Each row below holds a small network's activations on one record, seen along a few directions.
Each row is followed by the record's values for the fields Ved, Bukas, Vupif, Kek.
Not every record has every field; a missing one is left out.
The largest differences between rows may come from other fields.
In the rows, zero is written as 500.
Strong random noise was added to every row along 18 fixed directions; ignore it. To show where, here is one row again and again, with new noise each time:
[652 632 688 747 629 358 266 167 546 523 683 417 484 575 300 647 559 603
 510 418 730 355 676 296 621 477 460 655 713 465 481 607 462 654 416]
[467 379 384 504 387 598 483 542 252 284 319 646 609 651 829 448 532 341
 385 484 650 437 470 677 356 691 574 609 562 528 426 581 605 530 488]
[440 446 451 554 695 668 417 468 375 300 610 605 320 490 374 630 776 273
 469 511 790 358 412 586 423 588 705 545 528 440 464 608 594 754 299]
[489 425 560 405 313 470 432 567 603 553 676 623 675 517 651 395 507 395
 510 476 348 543 551 801 396 616 318 516 748 581 475 521 618 446 576]
[354 416 626 590 840 516 577 436 642 538 661 398 519 677 418 619 302 767
 194 278 458 199 466 385 637 398 526 332 448 704 482 539 284 415 426]
[606 391 558 638 295 468 478 634 669 650 641 516 388 506 406 363 518 601
 444 555 264 526 401 628 534 264 362 434 430 715 419 435 410 356 333]
[491 537 531 613 503 666 326 844 348 447 511 714 381 709 632 477 569 638
 291 792 740 462 419 402 601 397 496 539 490 688 212 642 444 752 615]
[312 586 513 477 738 458 353 632 562 368 618 545 619 457 636 568 490 565
 463 528 464 582 531 413 642 472 226 509 524 522 338 676 576 595 646]
[441 370 544 468 534 582 395 592 180 722 651 715 359 687 499 240 641 545
 487 744 639 338 532 429 413 710 574 410 602 393 423 465 608 698 467]
[460 377 326 503 492 592 627 604 390 514 831 600 417 709 374 611 641 684
 253 466 508 328 552 513 526 536 609 523 522 500 603 521 457 526 454]
[457 459 506 622 601 429 474 472 468 391 411 391 527 506 660 491 557 575
 265 501 472 477 552 400 562 508 423 589 615 520 558 654 414 513 402]
[552 465 436 636 383 613 373 587 537 382 574 623 373 478 614 787 554 448
 427 594 801 548 567 637 543 504 560 612 684 578 536 590 257 623 433]
[509 360 594 526 683 554 372 482 506 714 479 547 174 445 429 490 417 394
 630 661 753 523 481 353 627 484 691 247 498 479 545 355 314 646 255]
[263 334 273 426 499 383 420 604 623 571 678 734 628 705 616 483 382 736
 564 434 448 559 560 504 655 743 313 462 195 640 434 422 428 332 503]
[285 610 379 353 664 818 710 432 680 256 681 296 566 444 384 918 547 521
 303 552 363 471 513 484 421 505 622 499 597 319 687 725 350 598 458]
[574 402 524 447 659 433 475 435 661 569 141 567 403 550 654 484 460 376
 522 512 730 670 540 375 582 447 687 496 430 645 560 477 543 558 382]
[261 473 510 221 434 692 641 650 716 568 590 613 454 732 512 580 413 521
 595 642 507 626 227 438 641 563 598 339 622 524 413 203 550 586 393]
[554 631 625 264 782 569 511 500 501 527 357 668 451 312 549 657 511 314
 672 546 728 572 514 510 449 462 548 476 618 401 488 632 684 690 838]
[524 463 353 549 453 499 369 634 410 380 405 387 614 503 496 286 599 311
 370 562 381 614 575 522 454 404 474 526 350 629 404 622 582 564 476]
[810 567 671 621 373 378 143 245 601 493 507 544 573 406 625 546 332 389
 638 514 625 512 647 577 606 724 385 582 627 492 577 729 253 528 579]

[319 578 572 539 520 329 549 343 401 525 370 446 621 489 432 469 492 717
 542 509 579 338 417 367 524 881 383 594 546 463 506 405 266 425 628] -> (Ved l4; Bukas j2; Kek k2)
[476 642 709 509 618 611 454 331 431 364 353 528 564 674 579 429 319 524
 609 498 579 311 241 360 522 590 574 457 341 456 250 541 615 555 513] -> (Ved l1; Bukas j5; Kek k1)
[534 450 699 454 694 662 356 437 396 638 556 577 475 459 590 236 290 411
 629 657 339 358 522 512 329 534 512 192 269 363 379 678 606 524 474] -> (Ved l4; Bukas j5; Kek k1)
[468 616 497 529 504 438 361 438 554 435 602 444 733 505 396 561 609 390
 537 295 569 493 672 644 367 453 389 660 613 584 383 560 684 554 655] -> (Ved l2; Bukas j5; Kek k1)
[769 484 507 607 214 640 491 417 548 591 525 537 405 558 486 638 331 566
 538 509 562 403 525 646 434 495 643 480 414 522 610 516 198 372 499] -> (Ved l2; Bukas j5; Kek k1)
[486 642 357 434 466 413 540 447 735 308 389 253 675 352 202 577 699 384
 434 432 364 603 474 517 536 649 491 660 356 589 674 572 321 485 603] -> (Ved l4; Bukas j2; Kek k2)
[434 410 417 391 597 625 616 472 716 439 683 428 746 716 495 565 404 391
 231 251 366 427 716 681 345 374 731 448 464 703 561 579 670 455 462] -> (Ved l4; Bukas j4; Vupif g3; Kek k1)
[460 671 414 381 604 614 366 560 538 492 879 526 648 743 226 622 344 541
 594 490 548 508 636 311 662 424 564 395 296 520 311 504 617 687 695] -> (Ved l4; Bukas j5; Kek k2)
[484 582 602 308 431 653 614 407 650 524 218 373 596 671 736 354 343 612
 380 821 281 586 436 239 512 704 653 461 496 388 630 634 392 547 431] -> (Ved l4; Bukas j4; Vupif g4; Kek k1)
[423 444 519 431 565 385 438 550 500 547 411 395 534 337 613 367 495 257
 584 452 500 648 564 528 524 544 492 408 697 452 607 365 567 520 488] -> (Ved l1; Bukas j4; Vupif g1; Kek k1)
[577 477 558 600 436 539 503 504 278 515 472 568 305 441 484 455 448 587
 611 519 547 315 256 506 542 593 498 415 359 400 457 418 324 401 480] -> (Ved l5; Bukas j5; Kek k2)
[589 592 493 558 443 531 403 543 422 382 559 378 604 523 527 693 489 426
 257 470 691 486 707 520 542 491 554 631 879 568 573 639 325 682 700] -> (Ved l2; Bukas j1; Kek k2)
[540 403 431 465 402 369 426 386 286 465 420 498 570 574 638 380 290 336
 608 410 603 533 510 445 668 726 556 451 578 435 515 342 460 505 437] -> (Ved l4; Bukas j3; Kek k1)
[652 523 546 339 333 544 514 418 613 397 379 760 511 661 698 605 520 410
 520 491 706 485 336 669 540 793 644 677 624 569 556 579 504 572 578] -> (Ved l4; Bukas j3; Kek k1)
[457 474 471 479  96 415 432 605 292 774 475 596 539 547 640 267 572 605
 665 721 523 606 620 558 382 739 343 593 756 402 491 284 462 473 591] -> (Ved l4; Bukas j5; Kek k1)
[382 428 385 359 533 523 531 602 486 407 430 484 628 327 705 488 426 403
 448 565 304 619 544 575 466 703 394 414 419 390 667 642 383 422 607] -> (Ved l2; Bukas j2; Kek k2)
[544 462 458 684 192 671 499 582 343 562 281 559 433 588 558 530 523 488
 544 616 736 497 518 662 199 266 555 580 558 616 283 331 501 468 441] -> (Ved l3; Bukas j1; Kek k2)
[467 426 478 473 584 468 721 524 528 607 550 505 572 621 412 519 509 691
 285 251 388 311 520 605 405 356 492 499 449 668 493 485 562 334 619] -> (Ved l2; Bukas j4; Vupif g1; Kek k1)
[523 429 312 574 578 457 424 622 577 366 554 540 553 524 565 613 593 413
 323 327 615 573 708 607 524 381 545 609 420 685 546 640 552 517 530] -> (Ved l2; Bukas j4; Vupif g1; Kek k1)
[764 400 489 439 552 421 451 408 552 725 481 598 474 376 532 410 371 332
 600 463 501 603 847 619 374 399 645 424 374 530 653 612 595 454 594] -> (Ved l4; Bukas j4; Vupif g4; Kek k1)
[415 524 592 601 511 496 388 403 625 500 505 435 574 375 535 589 173 635
 656 411 421 394 413 580 536 580 310 347 311 545 415 487 116 268 517] -> (Ved l5; Bukas j1; Kek k2)
[416 452 647 345 567 518 618 653 521 579 488 610 450 473 490 444 590 434
 451 438 560 404 323 662 448 540 565 447 697 619 474 392 562 537 619] -> (Ved l5; Bukas j1; Kek k2)
[728 632 397 401 540 379 366 463 387 453 146 298 584 176 339 375 390 157
 662 477 550 627 557 439 609 654 659 432 197 507 676 573 248 538 799] -> (Ved l4; Bukas j4; Vupif g4; Kek k1)
[503 477 469 289 819 452 621 384 535 595 466 570 313 467 627 657 362 584
 577 550 596 617 588 143 772 624 683 375 500 210 830 496 495 564 467] -> (Ved l4; Bukas j4; Vupif g4; Kek k1)
[471 625 590 195 740 679 667 616 855 498 578 520 529 566 426 698 441 613
 339 536 316 547 406 424 602 362 536 415 448 574 542 701 553 570 741] -> (Ved l3; Bukas j1; Kek k2)
[668 633 459 414 380 532 576 442 312 315 374 401 597 512 457 447 305 381
 600 442 334 529 288 430 620 389 482 447 339 395 356 492 612 470 632] -> (Ved l2; Bukas j3; Kek k1)
[613 500 457 321 433 809 558 481 662 633 744 473 447 482 310 743 222 324
 657 504 468 533 616 663 393 321 750 213 445 421 602 443 387 505 541] -> (Ved l2; Bukas j1; Kek k1)
[413 628 578 517 433 553 265 516 670 465 565 446 590 539 304 567 484 404
 595 529 701 505 434 551 561 624 536 511 522 716 323 428 283 652 561] -> (Ved l5; Bukas j4; Vupif g2; Kek k2)
[577 519 450 546 390 667 364 567 573 441 484 463 682 549 633 531 348 440
 374 610 441 544 710 617 346 411 517 484 389 631 446 740 409 518 615] -> (Ved l6; Bukas j4; Vupif g2; Kek k1)
[486 534 527 773 480 520 230 561 487 434 611 573 415 301 582 497 414 532
 672 633 517 519 531 572 490 426 334 452 261 504 318 615 343 455 409] -> (Ved l1; Bukas j4; Vupif g4; Kek k1)
[696 412 469 398 353 474 543 453 518 622 439 471 456 630 541 219 462 457
 463 610 283 597 527 383 555 562 669 433 377 440 672 501 580 474 340] -> (Ved l4; Bukas j4; Vupif g4; Kek k1)
[731 621 492 516 290 544 423 564 577 301 631 239 615 480 529 497 342 347
 384 467 173 652 482 470 690 261 419 445 584 442 535 621 504 512 499] -> (Ved l2; Bukas j4; Vupif g1; Kek k1)
[480 471 396 668 693 249 235 576 502 509 337 283 509 288 299 306 562 197
 575 371 603 726 705 423 584 206 487 453 286 760 363 406 563 577 402] -> (Ved l4; Bukas j4; Vupif g4; Kek k1)
[537 452 388 437 630 455 617 604 520 376 526 343 524 562 365 619 349 399
 316 184 555 444 458 473 765 425 719 388 422 672 639 400 337 474 568] -> (Ved l1; Bukas j1; Kek k2)
[652 551 581 611 434 495 432 357 432 526 642 536 453 668 530 597 487 686
 446 533 587 404 592 350 581 496 485 613 656 382 526 587 501 565 475] -> (Ved l2; Bukas j5; Kek k2)

Here are new rows. What are their fields?
[721 654 462 623 332 569 485 408 339 480 419 396 614 484 325 467 557 450
 483 527 515 407 673 558 258 374 627 639 394 517 456 631 524 521 659] -> (Ved l4; Bukas j4; Vupif g4; Kek k1)
[420 408 653 437 643 384 472 450 651 730 366 479 446 493 645 382 249 585
 564 521 500 549 497 345 671 604 497 312 499 568 589 373 293 414 426] -> (Ved l4; Bukas j5; Kek k2)
[522 484 636 456 738 603 610 360 461 485 466 305 322 402 395 397 649 299
 391 572 379 447 428 381 407 303 694 407 657 314 594 581 712 676 213] -> (Ved l4; Bukas j3; Kek k1)
[522 475 498 615 459 407 418 380 298 552 567 476 639 546 629 464 363 505
 544 425 546 474 756 478 390 472 444 504 614 378 479 450 614 420 522] -> (Ved l5; Bukas j2; Kek k2)
[342 489 366 499 433 358 601 590 531 645 554 438 519 579 315 466 692 811
 391 498 464 475 543 390 541 607 428 628 495 581 580 365 333 423 530] -> (Ved l5; Bukas j1; Kek k2)
[319 377 359 506 582 466 422 718 680 498 621 564 409 367 560 442 570 583
 494 548 289 611 430 561 603 547 295 403 210 555 521 566 375 382 369] -> (Ved l2; Bukas j4; Vupif g1; Kek k1)
[422 427 473 344 568 434 672 494 711 698 454 524 462 662 442 556 441 720
 467 441 476 534 456 363 641 537 566 446 434 597 617 322 415 396 491] -> (Ved l3; Bukas j1; Kek k2)
[483 541 507 507 444 251 540 491 344 462 347 316 540 369 467 465 402 376
 600 275 557 593 392 431 732 420 406 502 726 525 463 200 460 461 563] -> (Ved l4; Bukas j3; Kek k1)
[606 515 470 293 345 532 586 456 526 455 341 753 430 585 601 547 726 389
 606 565 666 600 354 619 448 694 605 720 633 448 545 515 719 611 548] -> (Ved l2; Bukas j3; Kek k1)
[461 434 633 626 440 448 450 455 436 501 802 493 495 599 557 529 472 550
 409 395 533 365 524 541 573 537 427 494 911 460 501 391 510 513 355] -> (Ved l2; Bukas j1; Kek k2)
[315 499 483 447 647 367 561 434 480 350 288 415 463 279 489 494 529 249
 789 337 562 629 278 463 586 527 480 446 497 402 454 231 654 461 329] -> (Ved l4; Bukas j1; Kek k2)
[619 532 685 538 497 400 342 417 478 440 306 593 615 731 807 379 565 616
 220 556 691 374 537 444 576 875 519 740 744 601 564 771 404 632 617] -> (Ved l2; Bukas j1; Kek k2)
[457 531 450 477 263 607 496 748 373 431 457 551 431 493 470 541 535 443
 445 635 655 523 297 615 582 524 524 529 641 629 376 392 283 622 615] -> (Ved l2; Bukas j3; Kek k1)
[446 478 546 306 512 718 672 265 592 339 539 515 693 593 612 452 417 349
 489 430 196 350 391 723 219 658 636 459 413 359 520 674 791 423 382] -> (Ved l4; Bukas j4; Vupif g4; Kek k1)
[593 478 310 430 310 585 454 458 475 487 572 561 469 750 568 594 207 481
 673 612 593 710 571 260 743 449 654 390 374 377 483 327 528 553 354] -> (Ved l2; Bukas j3; Kek k1)
[288 448 661 401 714 524 600 447 361 504 245 401 485 369 496 331 602 456
 406 436 479 225 200 584 377 821 513 423 570 465 543 505 353 485 539] -> (Ved l2; Bukas j5; Kek k1)
[530 502 715 522 640 323 526 424 583 620 509 457 457 346 376 403 591 421
 623 303 428 452 420 574 453 328 350 462 667 516 444 379 723 424 474] -> (Ved l2; Bukas j1; Kek k2)
